A small network was shown many inputs. Here are its activations along a few directions, one row for each input.
In each table, some parts of the input vary, and every possible input appears once, in random order.
A made-up example of a description, with smaller parts first: values(3) and (point or ring(11) or (ring(5) and line(6))).
Shared parts are said once, and a part with two or three values counts as separate values.

Other details of the inputs shift rows strongly along two fixed directions, in all tables alike. That doesn't count.

A family of inputs:
r1: [ -7   4 -12  -2 -10   2  18 -17   1   8   4   0   3 -15]
r2: [  5   0   2  13 -11 -14   6 -13   1   7  -1  -5  21 -10]
r3: [ -5   2  -3   3  -5   7  21 -23   0   2   0  -6  10   4]
r4: [ -9  -1 -12   1  -8 -14  20  -3  -3   6  -1   3  12 -10]
r5: [-16   1 -18   6   0  -8  17  -5  -1  19  -4   2   0  -6]
r6: [  2  -5  24   4 -16   0 -20  32  31 -23  -6  25 -22  -5]
r7: [ 29  -1   5 -29  30  -5 -35  13 -41  -9  14 -19   6  12]
r8: [ -5   0  -5  19   2  -4  10 -15  -1  13  -7  -8   8   3]
r9: [ 19  -4   0 -36  34  -4 -26  18 -42 -11  15 -17   5  19]
r10: [  1  -3  24  17  -4   9 -24  24  33 -12  -9  18 -27   2]
r11: [-18   0 -18   7   2  -3  23  -4  -2  13  -5  -2   4   8]
r12: [  5  -1  22   0 -17  17 -22  18  35 -20  -2  23 -30  -9]
r13: [-10   1 -12  11  -5  -9   6  -9   0  21  -6  -2   3 -12]
r14: [  7   6   1   9 -11   3   3 -27   4   9   1  -6  14 -15]
r15: [ 15   4  -6 -44  29  12 -24  11 -43  -7  20 -15  -8  11]
r16: [-13  -3 -11  12   4  -3  19 -11  -1  11  -6  -5   7  11]
r17: [-11  -2 -12   2  -5  -8  26  -2  -3   1  -2  -3  15   3]
r18: [ 10   2  30   7  -9  22 -18  12  34 -27  -5  17 -23   7]
Each input here is: values(3) and ring(6).
Question: Changing only the values(3) part turns r6 into r12. The same change can be made to r2. Which row results?
Answer: r14
Question: Change only the values(3) part in r5. List by row number the other rows that result.
Answer: r1, r4
Question: Start at r8 and move only the ring(6) part, one step at a time. The first step leads to r10. Which rows follow, in order?
Answer: r13, r5, r11, r16

A family of inputs:
r19: [-13   2 -22  -8   2  -1  13  -7 -10  16   3  -2  -1  -8]
r20: [  2   1  -5   2   6  -1  14 -14 -10   2   2 -11  15   7]
r21: [ -1   2  22  10 -24  19 -12  14  45 -18  -6  28 -33 -12]
r22: [ -5   6 -11  -9   1   9  16 -19 -10   5   5  -7   6  -1]
r23: [-10  -1 -14   6   7  -8   8  -5 -12  17  -4  -7   6   5]
r24: [ -8  -3 -13  -1   3 -14  11  -3 -13  12  -2  -4   9  -2]
r25: [ 22  -1  16 -22  14   2 -42  19 -13 -14   9   1 -13  -1]
r26: [  5   2  -2   8   0  -4  -4 -18  -8  14  -1 -12  12  -7]
r27: [ 17  -1  13 -27  17   8 -26  25 -15 -23  11  -3  -9  16]
r28: [ -7   0 -14   3   7 -11  11  -2 -12  14  -1  -5   8   0]
r29: [-12   0  10  44 -35  -2  27 -17  49   3 -17  17   6 -15]
r30: [  3  -3  27  16 -24   7 -13  21  44 -22  -8  25 -17  -7]
r31: [  1  -1  -4  -2   2  -3  15 -15 -11   1   2 -10  15   6]
r32: [ -8  -1 -15  -2   0 -14  12   1 -13  10   0  -4  12  -4]
r33: [ 15  -1  13 -19  25  14 -31  20 -14 -18   6  -6 -15  23]
Question: What is each input in this table made of?
Answer: values(3) and (point or line(4))
Question: Changing only the values(3) part turns r28 into r20. The same change can be made to r23. Which row results?
Answer: r33
Question: Change only the line(4) part in r29. List by row number the other rows that result.
Answer: r25, r26, r30
